A small network was trained on made-up records. Each row is its average activation on records with the value named, seen along a few directions.
Related values have similar rows: they may be neighbours, one step apart, or belong to one group.
(in the rows, 500 means zero)
Strong random noise was added to every row along 13 fixed directions; ignore it. To show where, here is one row again and again, with new noise each time:
[237 314 433 794 347 376 484 504 658 534 381 439 549 666 531 352 473 613
 701 553 596 566 501 455]
[496 709 393 239 426 529 321 758 462 260 405 413 369 262 518 460 518 451
 512 419 669 605 453 455]
[360 421 578 623 361 542 425 637 481 495 243 502 562 557 561 568 368 527
 616 592 415 464 794 564]
[510 752 479 411 494 457 718 720 444 691 448 646 398 455 479 700 437 475
 662 540 331 497 522 353]
[309 449 603 539 543 667 490 624 609 763 548 532 765 369 530 664 343 564
 432 403 357 635 397 579]
[440 539 412 427 307 469 622 646 440 487 417 549 479 522 387 614 376 547
 747 514 541 479 453 414]
[505 620 279 273 453 527 514 462 550 500 611 589 455 372 452 498 385 394
 352 535 516 355 495 519]
[550 634 609 538 761 439 442 465 365 438 498 563 268 533 609 230 687 466
 382 563 558 534 586 495]
[312 373 344 727 416 454 383 488 722 486 379 520 422 539 545 457 571 496
 509 568 646 472 469 465]
[408 546 369 515 373 495 600 680 573 582 367 561 475 416 452 714 297 399
 570 614 362 420 629 451]
[680 384 370 449 271 443 528 441 542 380 589 392 495 656 364 413 321 403
 608 574 626 434 542 358]
[611 431 508 530 558 536 498 483 723 601 535 497 477 601 586 472 575 355
 378 472 604 568 449 335]
[631 490 452 528 440 463 561 269 534 518 670 562 522 370 409 666 481 531
 424 453 397 428 354 459]
[456 415 625 859 688 552 251 331 453 623 682 576 480 544 507 357 554 621
 394 638 428 461 518 633]
[418 441 449 270 484 664 318 348 451 399 550 575 629 510 515 328 431 527
 262 475 631 332 606 758]


Zup, 10 values:
t7: [552 407 491 376 450 618 389 551 551 416 444 483 661 446 446 638 456 513
 412 383 421 447 552 644]
t10: [403 432 309 617 521 442 629 466 549 597 620 477 374 439 395 488 354 377
 539 697 450 429 449 443]
t6: [513 556 618 315 703 587 378 676 340 340 494 392 449 443 480 359 545 418
 405 456 648 676 455 556]
t5: [781 491 563 303 516 608 490 199 345 598 903 566 644 675 300 582 620 686
 482 401 554 378 261 564]
t8: [647 545 706 249 542 531 711 534 332 529 491 517 588 639 543 431 390 450
 512 433 462 560 643 450]
t9: [466 341 599 398 523 664 627 484 474 677 606 479 848 691 377 617 364 572
 491 421 496 478 404 698]
t2: [584 707 250 495 397 441 312 775 584 404 457 297 388 280 436 649 530 436
 636 564 412 484 551 474]
t4: [753 676 410 343 431 441 612 673 487 626 593 454 606 862 378 583 736 675
 836 356 549 484 272 394]
t3: [465 576 590 431 696 496 612 653 569 540 496 276 639 469 668 311 397 307
 292 480 406 674 619 538]
t1: [230 568 383 416 593 604 323 811 411 312 451 472 246  88 496 443 408 375
 499 570 662 629 339 528]
The values of Zup form a 2 by 5 grid.
Name the neighbours of t6, in listed order.
> t5, t8, t1
Name the neighbours of t2, in listed order.
> t10, t9, t4
A value of Zup combines one of 2 hidden first parts with one of 5 second parts; all combinations occur once.
t5 and t6 share the first part; t5 and t10 share the second. Which value has the first part of t10 and the second part of t6?
> t1
t9 and t3 share the first part; t9 and t2 share the second. Which value has the first part of t2 and the second part of t3?
> t4

Kipi, 10 values:
g8: [472 602 523  52 639 594 642 376 356 378 511 615 517 395 589 402 558 420
 231 365 600 431 504 627]
g6: [294 456 768 780 724 403 406 496 331 396 352 542 466 574 616 220 749 746
 535 411 586 702 428 590]
g4: [691 473 395 586 319 309 477 351 313 361 655 385 406 773 276 226 419 634
 789 663 539 368 611 449]
g5: [289 213 823 881 696 496 423 688 451 426 167 380 537 679 635 295 530 528
 544 532 554 776 674 551]
g10: [443 263 482 663 774 475 710 491 659 540 443 485 696 648 283 707 672 525
 304 357 463 557 215 623]
g1: [882 647 600 224 516 715 275 834 386 381 680 249 456 352 435 526 385 310
 559 453 613 694 417 364]
g2: [621 497 640 391 422 547 409 480 506 524 604 402 677 460 511 500 465 575
 544 352 455 636 515 489]
g3: [380 587 300 211 332 640 399 617 824 670 541 441 681 354 671 575 411 410
 376 392 517 506 492 507]
g7: [693 624 370 242 346 465 511 442 261 271 724 327 586 398 253 522 378 587
 593 453 517 423 360 590]
g9: [263 668 419 448 250 377 519 536 701 582 321 522 485 340 777 480 422 514
 579 466 413 552 671 384]
The values of Kipi form a line.
What is the length, in steps, of the shortest route from g7 to g9?
> 8
Name the neighbours of g2, in listed order.
> g4, g5
Name the neighbours of g3, in listed order.
> g8, g1
